Each row below holds a small network's activations on one input, seen along a few directions.
In each table, some parts of the input vary, and every possible input appears once, in random order.
A made-up example of a description, with smaller parts first: values(3) and (point or line(9) or (line(4) and ring(8))).
Shared parts are said once, and a part with two or three values counts as separate values.
(in the rows, 128 means zero)

Other details of the inputs shift rows strongly along two fixed directions, in all tables alike. That doesn't count.

Table:
r1: [115 132 134 117 125 125 123 135 135 129 136 124]
r2: [124 126 137 124 124 119 132 138 132 132 138 129]
r3: [126 127 123 122 123 129 123 125 136 127 134 134]
r4: [130 125 136 127 125 120 127 134 134 133 135 131]
r5: [125 124 115 123 124 132 125 125 134 130 136 138]
r6: [135 130 124 130 134 125 128 129 131 123 138 137]
r7: [124 138 128 131 113 125 115 122 122 138 142 135]
r8: [129 135 126 126 134 127 119 131 134 125 128 136]
r9: [126 129 130 121 125 124 120 128 138 130 132 131]
r10: [119 135 136 124 135 127 125 141 130 124 135 127]
r11: [138 125 134 128 125 121 130 129 135 136 136 132]
r12: [133 132 131 131 134 120 126 133 132 126 133 134]
r13: [135 126 130 126 125 122 127 125 136 135 132 137]
r14: [135 132 128 132 134 122 126 130 133 128 131 137]
r15: [133 133 128 130 134 124 123 130 134 126 130 137]
r16: [140 126 132 127 126 122 130 126 136 138 134 136]
r17: [127 130 115 126 134 134 124 130 130 123 137 139]
r18: [126 132 126 118 124 128 117 126 140 131 130 135]
r19: [139 123 127 128 125 125 132 124 133 133 140 135]
r20: [127 135 120 123 133 133 119 129 133 120 133 135]
r21: [117 137 134 121 134 128 122 139 131 123 135 125]
r22: [126 137 127 122 134 127 116 132 134 122 130 130]
r23: [124 128 134 121 125 123 120 133 136 131 134 128]
r24: [102 142 128 203  97 191 160 106 161 125  74  66]
r25: [131 130 134 131 134 121 126 138 130 126 134 132]
r26: [132  98 130  94 138 113 137 110  37 121  67  99]
r27: [129 125 138 126 125 120 135 139 132 135 139 129]
r28: [132 127 130 124 125 124 124 125 137 134 131 137]
r29: [132 130 124 129 134 127 125 128 131 122 136 136]
r30: [130 128 117 129 135 131 127 128 130 124 140 139]
r31: [117 130 136 119 125 123 126 137 134 130 136 126]
r32: [140 129 126 131 135 125 131 129 130 126 140 136]
r33: [125 144 127 134 123 128 115 128 118 130 142 136]
r34: [125 134 133 126 134 126 119 137 132 124 132 129]
r35: [121 127 137 122 125 121 129 137 134 132 138 128]
r36: [130 124 125 125 124 127 127 123 135 129 136 135]
r37: [127 126 136 124 125 121 124 133 135 132 135 130]
r38: [111 138 117 217 108 193 173 107 152 121  84  75]
r39: [140 132 129 133 135 122 129 131 132 130 132 137]
r40: [137 121 120 129 127 128 134 123 132 135 143 136]
r41: [131 132 131 129 134 123 123 132 133 125 132 133]
r42: [133 124 126 127 124 125 130 123 135 130 138 135]
r43: [123 126 113 119 124 134 123 125 135 129 136 138]
r44: [132 126 133 127 125 120 127 128 136 133 134 133]
r45: [102 143 137 217 106 188 175 121 154 122  80  66]
r46: [128 133 122 126 133 130 122 129 132 121 134 136]
r47: [135 124 137 128 125 121 130 135 134 136 136 130]
r48: [129 122 118 126 125 130 129 123 134 131 139 138]
r49: [133  97 133  98 138 114 147 116  38 124  73  99]
r50: [123 136 132 123 134 127 116 136 133 123 131 127]
r51: [125 132 113 123 134 136 122 130 131 122 136 139]
r52: [132 122 118 128 125 128 132 123 133 132 141 137]
r53: [131 104 119  90 137 121 132 102  41 120  59 102]
r54: [136 129 135 133 134 121 129 139 130 129 135 131]
r55: [138 131 132 132 134 121 129 134 131 129 134 133]
r56: [128 135 129 125 134 126 119 133 134 124 131 131]
r57: [128 129 127 121 125 126 120 126 138 132 129 136]
r58: [130 126 133 124 125 122 124 127 137 132 134 132]
r59: [127  95 116  88 125 125 138  95  42 122  62  98]
r60: [121 131 133 118 125 125 117 132 137 130 134 126]
r61: [138 126 119 132 136 128 133 128 128 127 143 138]
r62: [122 132 137 126 134 124 128 141 130 125 137 130]
Description of these inputs: values(2) and (point or (line(5) and line(6))).
The inputs of r38 and r52 match in every part but the values(2) part. If r53 is changed in the same way as r38 into r52, which row does it become? -> r18
The inputs of r11 and r55 match in every part but the values(2) part. If r36 is changed in the same way as r11 into r55, which row does it become? -> r29
Which other rows does r42 become when the values(2) part takes its other values? List them by row number. -> r6
Which other rows does r61 become when the values(2) part takes its other values? List them by row number. -> r40
Which other rows does r56 become when the line(6) part takes its other values? List them by row number. -> r8, r10, r17, r34, r46

Table:
r63: [143 123 156 133 136 105 141 144 115 135 124 122]
r64: [130 120 140 117 117 116 128 125 125 140 121 127]
r65: [143 127 110 126 140 130 124 113 118 116 126 137]
r66: [117 157 120 160 122 144 119 147 194 132 175 155]
r67: [115 136 132 110 131 127 107 128 124 119 116 120]
r68: [137 117 129 123 121 118 134 122 123 142 122 135]
r69: [127 133 121 115 136 131 115 124 122 121 118 128]
r70: [135 128 111 122 139 132 121 121 119 119 120 138]
r71: [126 116 121 117 128 126 135 127 121 131 127 132]
r72: [128 131 115 118 138 130 119 125 121 121 116 137]
r73: [126 151 151 164 137 127 135 169 191 127 178 138]
r74: [131 125 112 125 130 131 128 123 112 127 130 138]
r75: [115 132 127 115 125 128 120 129 116 126 126 128]
r76: [128 164 145 164 147 132 118 166 192 118 168 144]
r77: [114 121 138 109 121 123 122 130 124 128 127 116]
r78: [126 122 146 114 115 114 121 126 126 139 122 119]
r79: [137 119 136 119 120 118 129 122 124 141 124 127]
r80: [138 125 111 130 132 130 130 115 110 123 136 136]
r81: [111 133 133 112 122 126 113 130 117 126 126 119]
r82: [125 119 127 113 126 126 131 126 122 130 130 124]
r83: [118 120 131 111 123 124 129 129 123 129 126 123]
r84: [145 114 125 127 123 120 135 118 121 140 126 137]
r85: [152 113 124 131 125 119 137 110 119 136 132 136]
r86: [120 135 125 112 133 128 113 127 123 119 115 128]
r87: [115 124 115 226  98 204 190  89 141 121  66  56]
r88: [134 114 116 121 129 128 137 123 119 129 131 134]
r89: [122 130 123 117 127 130 122 126 114 128 128 128]
r90: [128 134 143 132 144 117 132 148 105 121 129 123]
The inputs of r72 and r71 match in every part but one. If r67 is changed in the same way as r72 into r71, which row does it become? -> r77
What is each input in this table made of? -> line(4) and (point or line(6))
Which other rows agree with r63 in the line(4) part? List them by row number. -> r64, r68, r78, r79, r84, r85
Start at r80 and move only the line(6) part, one step at a time. The first step leads to r74. Which rows follow, in order? -> r66, r89, r75, r81

Table:
r91: [132 129 139  96 139 101 110 146 127 129 153 147]
r92: [140 130 131 130 125 117 124 135 155 137 161 151]
r93: [117 138 150 134 129 124 125 146 138 127 128 114]
r94: [138 125 112  98 139 111 108 128 127 126 155 162]
r95: [128 145 138 165 121 137 133 144 189 137 161 137]
r96: [139 107 116 118 129 126 140 109  88 128 105 123]
r97: [130 122 130 113 132 119 126 128 113 129 125 128]
r98: [116 139 134 126 129 131 119 138 140 124 130 125]
r99: [128 155 120 217 108 176 151 127 221 133 155 128]
r100: [123 142 128 121 130 126 110 140 156 127 155 145]
r101: [114 117 148 143 122 138 154 122  81 125  65  73]
r102: [134 129 155 100 140  90 115 156 126 134 152 142]
r103: [121 134 120 130 123 138 121 124 139 127 130 130]
r104: [125 125 127 110 132 121 122 128 113 126 123 129]
r105: [120 113 137 142 121 143 156 113  82 125  67  79]
r106: [131 112 132 115 129 121 138 120  88 130 103 114]
r107: [106 161 148 154 125 140 115 158 187 125 153 126]
r108: [124 114 104 137 122 156 146  92  81 120  69  97]
r109: [114 117 132 134 122 145 147 112  82 120  66  81]
r110: [141 109 112 119 130 129 140 105  87 127 106 126]
r111: [130 123 110 110 132 128 119 117 113 124 124 139]
r112: [132 147 114 165 122 149 126 129 187 130 164 148]
r113: [140 126 108  99 139 113 109 125 126 126 156 165]
r114: [129 130 144 139 126 124 136 138 139 133 130 121]
r115: [162  98 125   8 161  41  82 141  65 136 182 202]
r116: [125 139 117 174 117 160 140 121 170 128 133 123]
r117: [108 159 149 156 125 137 119 158 187 125 154 126]
r118: [150 117 120 105 137 104 120 130 127 135 158 163]
r119: [124 125 123 148 118 146 140 113 124 128 106 108]
r120: [119 112 119 136 117 149 148  98  83 122  69  90]
What is each input in this table made of? -> line(5) and line(6)
The inputs of r111 and r118 match in every part but the line(5) part. If r100 is changed in the same way as r111 into r118, which row does it become? -> r95
Which other rows does r99 become when the line(5) part takes its other values? List them by row number. -> r108, r110, r112, r113
Which other rows does r117 become when the line(6) part takes its other values? List them by row number. -> r94, r104, r109, r113, r120
Which other rows does r91 become when the line(5) part takes its other values? List them by row number. -> r98, r105, r109, r114
